A small network was shown many inputs. Here are its activations along a few directions, one row for each input.
In each table, some parts of the input vary, and every possible input appears once, in random order.
Descriptions start from the smaller parts, as in this example, which fits no table here: line(6) and (point or line(9) or (values(3) and ring(8))).
Shared parts are said once, and a part with two or three values counts as separate values.
(in the rows, 128 means zero)

Other details of the inputs vary at random and push rows far along two fixed directions, the same in every table; ignore that.

A family of inputs:
x1: [106 100 102 186 190 138 154 117 124 152 104 129]
x2: [138 172 161 142 137 157  63  55 125  44 117 120]
x3: [166 141 189 131 126 181  78 106 129  75 111  82]
x4: [106  95  81  81 106  78 198 163 146 173 164 144]
x5: [110 100  79  81 106  78 199 167 147 173 155 150]
x6: [112 105 112 209 178 142 130 117  99 176 105 135]
x7: [175 147 173  24  43 128 124 175 151 102 151  99]
x8: [147 171 168 150 129 166  61  92 124  72 109 119]
x9: [157 143 177 135 135 169  74 100 130  70 113  88]
x10: [103  95 104 183 190 136 154 113 124 153 114 124]
x11: [149 161 153  37  44 103 112 155 146 105 172 129]
x12: [162 152 179 135 134 174  70 102 130  64 102  90]
x13: [122 110  95  96  88  85 180 189 123 208 149 156]
x14: [162 170 162  37  33 107 106 167 141 104 161 129]
x15: [ 98 119  89 191 194 131 141  84 115 133 102 154]
x16: [104 104 106 205 184 137 138 120 105 167 111 138]
x17: [ 93 112  92 195 186 127 138 111 111 153 102 155]
x18: [ 96 107  82  85 102  69 182 169 133 179 163 162]
Each input here is: values(2) and (line(4) or line(5)).
Question: Changing only the values(2) part turns x5 into x4. The same change can be made to x14. Which row results?
Answer: x16
Question: Change only the values(2) part in x3. List by row number the other rows that result.
Answer: x7

A family of inputs:
x19: [111 109  83  96 100  77 187 195 126 207 146 166]
x20: [128 131  97  75  77  85 170 190 128 178 139 169]
x21: [141 156 141  72  91 119 113 109 150  70 144 124]
x22: [138 148 116 105  93 112 136 159 124 146 119 157]
x23: [109 114 115 234 199 157 117 103 100 158  91 136]
x24: [115 137 128 229 230 184  87  29 119  62  70 120]
x25: [123 117 130  97  91 102 140 151 123 162 169 129]
x26: [130 150 134 111 136 137 110  87 142  67 122 126]
x27: [ 90  84  86 214 191 124 163 138 101 211 117 148]
x28: [127 144 139 121 128 135 108 105 136  90 132 122]
x29: [127 124 123 113  99 107 139 158 123 166 151 137]
x30: [109 106 108  99 119  97 158 141 138 143 157 132]
x31: [164 183 177 121  95 155  57 112 122  72 110 119]
x32: [135 153 148 121 123 141  96  95 137  77 128 119]
x33: [161  94 156 102 129 158 151 166 144 133 118  76]
x34: [116 118 121 112 125 111 135 122 136 121 146 125]
x35: [120 135 120 109 129 120 132 109 142  96 134 131]
x36: [183 124 189  86 106 174 112 146 150  86 114  61]
x37: [ 91  89  84 219 197 128 163 136 102 206 107 152]
x38: [142 144 164 124 102 137  85 110 118 109 147 111]
Question: What is each input in this table made of?
Answer: values(2) and (point or line(4) or line(5))
Question: Changing only the values(2) part turns x26 into x24. The same change can be made to x27. Which row results?
Answer: x29

A family of inputs:
x39: [115 131 115 132 140 121 129 106 130 114 129 139]
x40: [ 77  82  53 157 175  89 204 139 126 195 133 165]
x41: [118 157 134 209 167 153  75  80  98 113  97 148]
x42: [151 132 134   6  34  85 163 194 156 140 175 126]
x43: [145 149 164 168 157 176  75  78 124  68  97 103]
x44: [104  65  81 162 169 113 201 171 120 219 123 135]
x45: [168 133 169  52  55 126 124 177 140 128 154  99]
x46: [143 150 164 168 159 175  75  79 124  68  97 104]
x47: [ 95 119  79 148 131  88 161 151 112 191 137 178]
x48: [128 156 124  38  61  83 131 132 151  95 173 145]
x49: [ 98  71  71 159 172 106 206 162 124 211 124 143]
x50: [108 145 126 200 191 155  86  51 118  76 101 133]
x51: [156 141 177 167 151 183  74 103 120  87  95  90]
x52: [187 160 201  27  30 138  89 169 147  87 157  86]
Question: What is each input in this table made of?
Answer: values(2) and (point or line(6))
Question: Changing only the values(2) part turns x50 into x48. The same change can be made to x51. Which row results?
Answer: x44
Question: Change only the values(2) part in x49. List by row number the other rows that result.
Answer: x42
